These are the activations of a small neural network, seen along a few directions. Each row is one input.
Each table varies a few parts of the input and shows all the possible inputs, shuffled.
A made-up example of a description, with smaller parts first: ring(5) and (point or line(9) or (values(3) and line(6))).
Shared parts are said once, and a part with two or three values counts as separate values.
In the rows, zero is written as 128.

Other details of the inputs vary at random and push rows far along three fixed directions, the same in every table; ignore that.

Rows:
x1: [ 67 136  77 159 183 156 179  98  74 166 155  94]
x2: [ 69 170 138 156 145  52 110 132  71 148 119  81]
x3: [175  99 164 117  80 160 105 140 181 135 138 150]
x4: [ 60 133 198 151  85  47  30 111  77 150 124 147]
x5: [126  98 208 128  82 125 111 119 148  61 140 145]
x6: [183 156 101 110 196 124 156 161 138 155 107  81]
x7: [135 143  73 132 196 157 187 127 110 153 127  87]
x8: [137 100  81 117 123 174 169 110 148 114 156 148]
x9: [135  80 126 105  65 177 128 100 167  95 159 167]
x10: [179 170 110 117 185  85 114 168 144 146  92 121]
x11: [133  91 154 114  54 194 128 111 164 102 137 175]
x12: [129  97 145 129  41 191 132 119 169  85 158 170]
x13: [141 156 103 139 147 120 152 153 138 133 125 110]
x14: [135 121 109 122 117 170 132 110 130 108 136 160]
x15: [ 66 145  68 150 199 156 193  90  52 158 146  74]
x16: [124 146  78 129 177 161 190 127 112 135 118 111]
x17: [ 59 109  99 139 123 132 140  80  80 125 156 124]
x18: [176 150 148 124 145  84 107 182 163 156  91 126]
x19: [128 136  92 136 153 151 141 125 125 130 135 149]
x20: [ 45 140 159 159 139  73  91 101  49 178 137  86]
x21: [ 57 133 217 163  99  20  27 122  63 186 122  98]
x22: [ 72 126 170 138  85  97  66  91  89 130 134 150]
x23: [169 150  87 123 151 151 171 163 160 114 118 115]
x24: [ 69 158 135 147 148  73  93 103  57 147 120 116]
x25: [129 127 141 142  88 127 115 142 148 118 133 138]
x26: [126 133 151 131 184 103 134 119 104  96 125 132]
x27: [121 137 122 137 141 129 141 140 124 144 118 130]
x28: [132  83 219 121  79 142 116 110 155  76 132 167]
x29: [118 143  74 141 176 163 189 135 121 145 129 123]
x30: [135 100  77 112 124 182 172 107 147 109 157 145]
x31: [130 120 129 125 127 154 139 117 125 140 140 113]
x32: [124  73 162 121  42 137  80 109 163 109 150 177]
x33: [130 140 105 116 149 155 169 128 122 130 122 120]
x34: [177 137 121 106 163  66 101 171 150 139  95 107]
x35: [122 113 176 133  43 131  93 129 157 106 143 155]
x36: [ 66 135 101 136 159  84 130 101  65 146 138  96]
x37: [130  89 136 114 151 146 163 108 144  74 152 141]
x38: [168 115 130 118 126 160 130 142 162 137 129 126]
x39: [131 119 139 136 127 133 120 130 128 152 133 118]
x40: [120  96 176 126  68  79  52 125 146 129 125 150]
x41: [ 70 127 108 152 126 144 130  87  81 129 149 151]
x42: [207 171 131 107 156  77 119 198 168 127  84  95]
x43: [133 117 101 123 122 194 174 120 148 118 133 148]
x44: [ 62 117 105 142 134 107 127  92  78 137 146 117]
x45: [ 69 133 111 135 127 147 132  77  72 122 149 138]
x46: [127 105 101 125 119 141 139 116 145 127 150 145]
x47: [179 138 125 107 155  67 102 164 152 139  99 109]
x48: [129 140 105 125 147 153 165 130 131 136 123 127]
x49: [171 146 104 118 134 146 158 157 157 105 114 115]
x50: [134 124 119 123 140 155 149 118 119 141 137 105]
x51: [129 154 169 132 105  65  85 152 128 128 104 106]
x52: [198 173 152 120 147  48  89 206 169 139  79  98]
x53: [180 152 149 111 151  82 105 178 151 146  79 112]
x54: [144 107 101 115 130 206 172 111 137 123 145 122]
x55: [130 114 145 126  92 153 130 127 146 128 132 155]
x56: [131 125 122 120 115 153 118 110 123 110 128 154]
x57: [174 134  86 122 177  95 136 167 157 147 113 119]
x58: [127 126 125 121 116 157 151 123 134 126 128 137]
x59: [206 133 179 102  77 103  80 188 194 103  94 135]
x60: [205 166 127 117 156  79 117 201 172 129  83  99]
x61: [137  95 142 115  59 190 108  95 149  88 145 187]
x62: [130 144  94 131 160 138 137 125 117 130 124 137]
x63: [166 109 149 119 175 157 171 126 152 101 136 115]
x64: [ 70 141 154 142 121  93 110 108  80 148 121 114]
x65: [ 78 125 117 147 114 148 122  91  94 130 154 157]
Description of these inputs: values(5) and (point or (values(2) and line(6))).
The inputs of x40 and x43 match in every part but the values(5) part. If x30 is changed in the same way as x40 into x43, which row does it become?
Answer: x48
The inputs of x36 and x6 match in every part but the values(5) part. If x37 is changed in the same way as x36 into x6, which row does it become?
Answer: x63
Which other rows agree with x62 in the values(5) part? List them by row number.
Answer: x4, x10, x14, x19, x22, x24, x26, x41, x45, x56, x61, x65
Start at x33 and move only the line(6) part, one step at a time. The first step leads to x64. Which rows follow, in order?
Answer: x58, x48, x55, x18
Change only the values(2) part in x6. List by row number the other rows that result.
Answer: x54

Rows:
x66: [121 131  95 127 135 149 149 120 124 133 137 133]
x67: [111 128  97 132 118 155 147 113 118 126 143 138]
x68: [150  94 166 114  37 158  83 122 176 106 138 179]
x69: [137 135 120 129 135 112 114 141 131 143 118 127]
x70: [138 131 121 126 137 111 114 138 130 147 119 125]
x71: [143 134 134 125 142 113 128 138 133 116 117 124]
x72: [145 128 142 124 143 111 123 135 136 122 120 125]
x73: [139 139 157 133 131 119 136 152 134 136 116  95]
x74: [ 44 126 175 153 110  76  87  94  66 133 138 122]
x75: [143 136 131 124 141 112 131 141 133 114 116 124]
x76: [144 130 137 124 146 113 127 138 133 121 118 125]
x77: [140 135 134 124 141 114 127 140 135 115 119 125]
x78: [110 128  98 133 121 157 144 113 120 126 143 138]
x79: [128 118 116 124 149 150 155 114 125 116 141 127]
x80: [112 119 100 130 124 156 145 109 121 132 142 136]
x81: [141 146 142 132 120 126 124 153 134 158 113 102]
x82: [113 117 101 128 126 159 142 107 120 134 144 134]
x83: [146 127 137 122 149 114 127 136 133 125 121 124]
What is each input in this table made of?
Answer: values(2) and (point or line(8))
The inputs of x80 and x72 match in every part but the values(2) part. If x67 is changed in the same way as x80 into x72, which row does it become?
Answer: x75
Change only the values(2) part in x69. List by row number the other rows that result.
Answer: x76

Rows:
x84: [185  99 145  98  53 139  77 149 211  91 125 187]
x85: [ 91  95 130 135  89 171 127  76 117 115 167 163]
x86: [ 78 128 157 147 136  95 109 114  89 164 131  91]
x87: [ 86 113 123 134  75 169 126  80 111 109 157 172]
x88: [117 131 105 129 102 162 154 132 132 126 143 125]
x89: [158 191  81 132 213 109 168 171 120 167  91  75]
x90: [ 92  97 139 143  80 180 129  89 115 117 161 147]
x91: [163 145  68 124 156 190 187 140 143 123 124 130]
x92: [ 93 161 140 142 142  60  89 133  78 158 100 112]
x93: [191 115 179 102  45 162  91 158 197 111 117 170]
x94: [ 83  78 127 121  95 167 119  74 116 109 169 168]
x95: [ 77 148 119 153 128  66 102 116  87 147 129 119]
x96: [156 121 131 120 202 164 227 131 147  48 134 129]
x97: [196 131 170 109 130  54  45 180 172 137  92 145]
x98: [167 177  84 129 227 105 171 176 119 170 105  74]
x99: [ 87 137 138 145 140  82 105 115  76 155 124 113]
x100: [156 142  68 123 143 184 199 145 160 130 128 110]
x101: [ 92  82 134 127  91 166 125  71 120 115 167 159]
x102: [166 113  79 115 166 189 186 131 155 125 136 120]
x103: [ 71 147 125 158 122  82 108 128  82 151 124 101]
x104: [ 93 130 190 133 155  94 142 102  88  62 131  93]
x105: [196 127 193 106 121  70  66 184 178 154  90 114]
x106: [173 114  76 107 170 177 185 131 148 125 129 126]
x107: [ 71 146 125 143 139  78  85 107  81 141 122 133]
x108: [202 128 190 115  97 104  80 177 195 144 100 129]
x109: [ 87 134 110 138 110 109 125 118  94 134 133 122]
What is each input in this table made of?
Answer: values(2) or (line(4) and line(6))
What sort of input is x88?
Answer: line(4) and line(6)

Rows:
x110: [ 41  96 217 150  44  81  47  83  85 125 146 148]
x111: [106 126 105 130 108 162 148 108 118 112 145 141]
x112: [186 142 138 115 138 113 121 171 168 131  99 118]
x113: [105 101  82 125 125 202 183  84 122  90 166 155]
x114: [182 136 115 111 183 120 150 155 152 128 109 116]
x115: [ 81 136  99 142 169 113 153 104  81 130 141 111]
x116: [ 71 156  85 153 212  99 174 112  54 157 130  72]
x117: [179 120 157 111 120 101  96 157 167 116 109 143]
x118: [124 141 121 135 144 124 141 135 118 136 122 111]
x119: [121 114 238 132  39  54  15 143 144 131 108 153]
x120: [ 97 144 116 140 135 127 143 122  99 140 128 108]
x121: [200 100 145  99  90 169 129 145 203  92 129 162]
x122: [183 140 134 115 162  99 126 167 157 135 102 108]
x123: [ 79 153  96 147 152 122 155 113  81 140 135 104]
x124: [120 146 141 135 123 115 124 142 119 143 119 106]
x125: [163 154 137 128 155  99 127 170 144 146 103  99]
x126: [136  93 187 118  81 134  92 116 150 112 134 148]
x127: [178 148  62 116 121 118  84 172 165 218 103 133]
x128: [128 128 138 130 160 126 143 127 118 137 127 106]
x129: [144 109 103 118  91 216 175 115 157 100 150 150]
x130: [121 141 129 133 135 102 118 135 119 130 119 125]
x131: [159 152 142 126 146  79 108 166 143 140  98 114]
x132: [161 142 150 121 111  99  99 160 152 130 104 129]
x133: [100 151 102 145 195 111 167 128  84 152 128  81]
x134: [220  91 156  89  89 181 126 145 219  86 126 172]
x135: [123 147 103 132 143 116 132 133 116 126 122 125]
x136: [106  94 103 125 126 217 190  79 120 102 166 142]
x137: [ 47  92 217 145  57  83  45  79  84 119 146 155]
x138: [157 153 102 124 172 109 144 157 134 132 107 118]
x139: [177 154 129 116 141  81 100 172 156 129  95 126]
x140: [120  82 124 116  95 199 149  82 143  84 165 174]
x141: [ 98 152  42 148 129 130 109 123  94 221 134 123]
x142: [ 79 134 114 143 156  97 129 105  82 128 138 118]
x143: [106  96 109 126 126 221 194  82 123 106 168 138]
x144: [143 106 114 119  95 218 178 116 161 103 152 147]
x145: [155 103 124 110  65 196 140 119 175  87 146 174]
x146: [167 140 132 116 177  86 118 154 140 131 105 117]
x147: [125 132 130 132 152 124 143 132 120 136 129 103]
x148: [ 63 141 115 151 126 147 157 101  77 141 147 104]
x149: [127 128 119 125 166 114 132 122 115 122 126 128]
x150: [ 32 111 185 157  60  87  60  82  73 123 146 152]
x151: [163 153 118 124 162  86 115 163 142 131 102 120]
The inputs of x151 and x150 match in every part but one. If x125 is changed in the same way as x151 into x150, which row does it become?
Answer: x144
The inputs of x122 and x116 match in every part but one. If x147 is changed in the same way as x122 into x116, which row does it become?
Answer: x133
What is each input in this table made of?
Answer: values(2) and (point or (line(4) and line(5)))
Change only the values(2) part in x123. List by row number the other rows that result.
Answer: x132
Change only the line(5) part in x149. List by row number the other rows that result.
Answer: x114, x136, x137, x143
